Small tables with named rows and columns. After each table, cells are looked up by row and column.

zet:
     tezup  bogepot  nabob    zif  botafir   nozo
gav  40.55    32.26  44.53  40.42    51.98  54.98
kep  55.14    32.63  34.06   6.65    77.58   6.19
gik  51.77    15.79  38.89  44.23    24.15  48.21

What is the tezup of gik in zet?
51.77
What is the nabob of gik in zet?
38.89
What is the nabob of gav in zet?
44.53
What is the nabob of kep in zet?
34.06
What is the botafir of kep in zet?
77.58
What is the nozo of gik in zet?
48.21
What is the zif of gav in zet?
40.42
What is the botafir of gav in zet?
51.98
What is the nozo of kep in zet?
6.19
What is the bogepot of kep in zet?
32.63
What is the bogepot of gav in zet?
32.26
What is the botafir of gik in zet?
24.15
What is the tezup of kep in zet?
55.14
What is the nozo of gav in zet?
54.98
What is the bogepot of gik in zet?
15.79
What is the zif of kep in zet?
6.65
What is the tezup of gav in zet?
40.55
What is the zif of gik in zet?
44.23

kulev.csv
,vun,nuf
ruf,0.567,0.393
nugugol,0.222,0.355
kerenup,0.678,0.372
sonovo,0.648,0.822

vun of nugugol: 0.222
nuf of sonovo: 0.822
vun of kerenup: 0.678
nuf of kerenup: 0.372
vun of sonovo: 0.648
nuf of nugugol: 0.355
vun of ruf: 0.567
nuf of ruf: 0.393
Row with the largest vun: kerenup

dosonas.csv
,zim,zomerif,sav,vopet,tuk,fitinez
gebitu,0.46,-0.02,0.40,0.20,0.04,0.07
fil,-0.54,-0.04,-0.11,0.15,0.10,-0.10
vipipef,0.06,0.05,0.36,-0.60,0.07,0.32
donukag,0.27,0.07,-0.01,-0.50,0.08,-0.29
monif,-0.23,-0.16,0.31,-0.04,0.07,0.66
big,0.38,0.40,-0.14,0.03,0.05,0.21
vuzuso,-0.20,-0.09,-0.47,0.01,0.08,0.53
vekaro,0.35,-0.11,-0.33,0.35,0.15,0.05
begi,0.31,-0.34,0.32,0.32,0.07,0.16

What is the tuk of donukag in dosonas?
0.08
What is the zomerif of fil in dosonas?
-0.04
What is the zim of gebitu in dosonas?
0.46
What is the zomerif of monif in dosonas?
-0.16
What is the vopet of vekaro in dosonas?
0.35
What is the sav of fil in dosonas?
-0.11
What is the vopet of donukag in dosonas?
-0.50
What is the tuk of gebitu in dosonas?
0.04
What is the zim of monif in dosonas?
-0.23
What is the sav of vipipef in dosonas?
0.36
What is the sav of gebitu in dosonas?
0.40
What is the zomerif of vuzuso in dosonas?
-0.09
What is the zim of vipipef in dosonas?
0.06
What is the zomerif of vipipef in dosonas?
0.05

nub:
|  | gol | sisu | davaka |
|---|---|---|---|
| zepe | 78 | 139 | 19 |
| fosov | 86 | 247 | 133 |
| sonubat | 185 | 57 | 27 |
| tef | 159 | 22 | 139 |
| boz | 51 | 186 | 208 |
| kaneri | 80 | 100 | 12 |
| puba | 213 | 57 | 126 |

sisu of sonubat is 57
davaka of zepe is 19
gol of sonubat is 185
sisu of puba is 57
davaka of sonubat is 27
sisu of zepe is 139
gol of puba is 213
sisu of boz is 186
gol of boz is 51
sisu of kaneri is 100
davaka of fosov is 133
gol of zepe is 78
sisu of fosov is 247
gol of tef is 159
davaka of tef is 139
davaka of kaneri is 12
sisu of tef is 22
davaka of boz is 208
gol of kaneri is 80

bipozav =
|  | rumig | gor | novasu |
|---|---|---|---|
| goba | 73.8 | 87.3 | -28.1 |
| nul | 12.1 | -1.8 | 32.1 |
| paderi | -4.0 | -14.2 | -14.0 |
| kabaru | -42.6 | -13.4 | 4.7 |
| regob | -58.3 | -16.1 | 2.4 |
| zud | -63.8 | 46.1 | 42.4 |

rumig of kabaru = -42.6
gor of goba = 87.3
novasu of nul = 32.1
gor of nul = -1.8
novasu of kabaru = 4.7
novasu of paderi = -14.0
novasu of goba = -28.1
gor of zud = 46.1
gor of kabaru = -13.4
rumig of paderi = -4.0
novasu of zud = 42.4
rumig of goba = 73.8
novasu of regob = 2.4
gor of regob = -16.1
rumig of regob = -58.3
rumig of nul = 12.1
gor of paderi = -14.2
rumig of zud = -63.8

Table mek
          viri    sez    ged    bon  sopar  nabeto
gil      -4.91  -7.53   3.98   6.01  -1.80    6.15
bosu      1.15  -2.80  -2.35  -2.65   4.78   -3.54
paf       0.10   1.16   2.77   7.00  -8.65   -4.25
pimazuk   1.04  -4.92  -0.95  -1.77  -0.29   -2.80
dopit     0.89   1.91  -4.33  -0.76  -3.62   -4.87
viliza   -1.99   2.75   4.22   4.10  -2.79    0.94
rari     -6.31  -2.62  -5.30  -2.97  -1.46   -5.92
fileg     0.54   5.17  -2.17  -2.94  -0.49    1.92
vut      -2.90  -7.72  -0.10   2.81   0.30    4.98

What is the nabeto of vut in mek?
4.98
What is the sez of dopit in mek?
1.91
What is the nabeto of bosu in mek?
-3.54
What is the viri of pimazuk in mek?
1.04
What is the bon of vut in mek?
2.81
What is the sez of rari in mek?
-2.62

Table solasid
         vas  podel  fud  buk  vati  tuduz  dad  figo  rubek  nulif
tagapun  113    115  136  101   156    157  135   165    109    127
gumu     153    191  152  135   147    113  172   140    153    147
dako     160    159  153  125   142     95  100   139    129    157
riz      127    151  128   99   116    173  141   178    121    128
napu     119    148  131  187   172    118  185   138    184    175
kofol    109     90  139  101   166    149  108   174    105    137
pomus    132    153  169  194   160    121  171   135    171    165
kugutep  137    148  184  127   137    155  147   151    108    105
betasaf  163    180  164  150   139    133  159   135    159    152
dof      152    171  180  116   154     59   99   180    119    158
labeler  135    180  169  176   139    143  178   121    148    138

What is the vati of napu in solasid?
172
What is the figo of riz in solasid?
178
What is the dad of gumu in solasid?
172
What is the vati of labeler in solasid?
139
What is the fud of tagapun in solasid?
136
What is the vas of pomus in solasid?
132
What is the tuduz of betasaf in solasid?
133
What is the podel of riz in solasid?
151
What is the rubek of kugutep in solasid?
108
What is the tuduz of riz in solasid?
173
What is the buk of labeler in solasid?
176
What is the figo of dof in solasid?
180
What is the buk of kugutep in solasid?
127
Row with the largest tuduz: riz

Table naku
columns: zul, rabovug, naba, vaka, duriv, papige, merusig
pilaka: [112, 154, 135, 189, 154, 67, 151]
zisodaf: [147, 142, 234, 218, 93, 202, 178]
vubu: [97, 164, 109, 176, 136, 24, 148]
kov: [105, 169, 154, 188, 100, 85, 156]
dofo: [114, 157, 245, 211, 7, 203, 175]
kinonu: [97, 173, 141, 189, 110, 68, 139]
bar: [175, 124, 199, 208, 231, 133, 177]
sonid: [91, 169, 106, 166, 132, 27, 140]

What is the zul of dofo in naku?
114
What is the duriv of vubu in naku?
136
What is the zul of sonid in naku?
91
What is the vaka of vubu in naku?
176
What is the rabovug of kinonu in naku?
173
What is the zul of bar in naku?
175
What is the zul of pilaka in naku?
112
What is the papige of zisodaf in naku?
202
What is the naba of pilaka in naku?
135
What is the merusig of zisodaf in naku?
178
What is the papige of bar in naku?
133
What is the rabovug of sonid in naku?
169
What is the duriv of zisodaf in naku?
93
What is the merusig of vubu in naku?
148
What is the papige of sonid in naku?
27
What is the vaka of kinonu in naku?
189

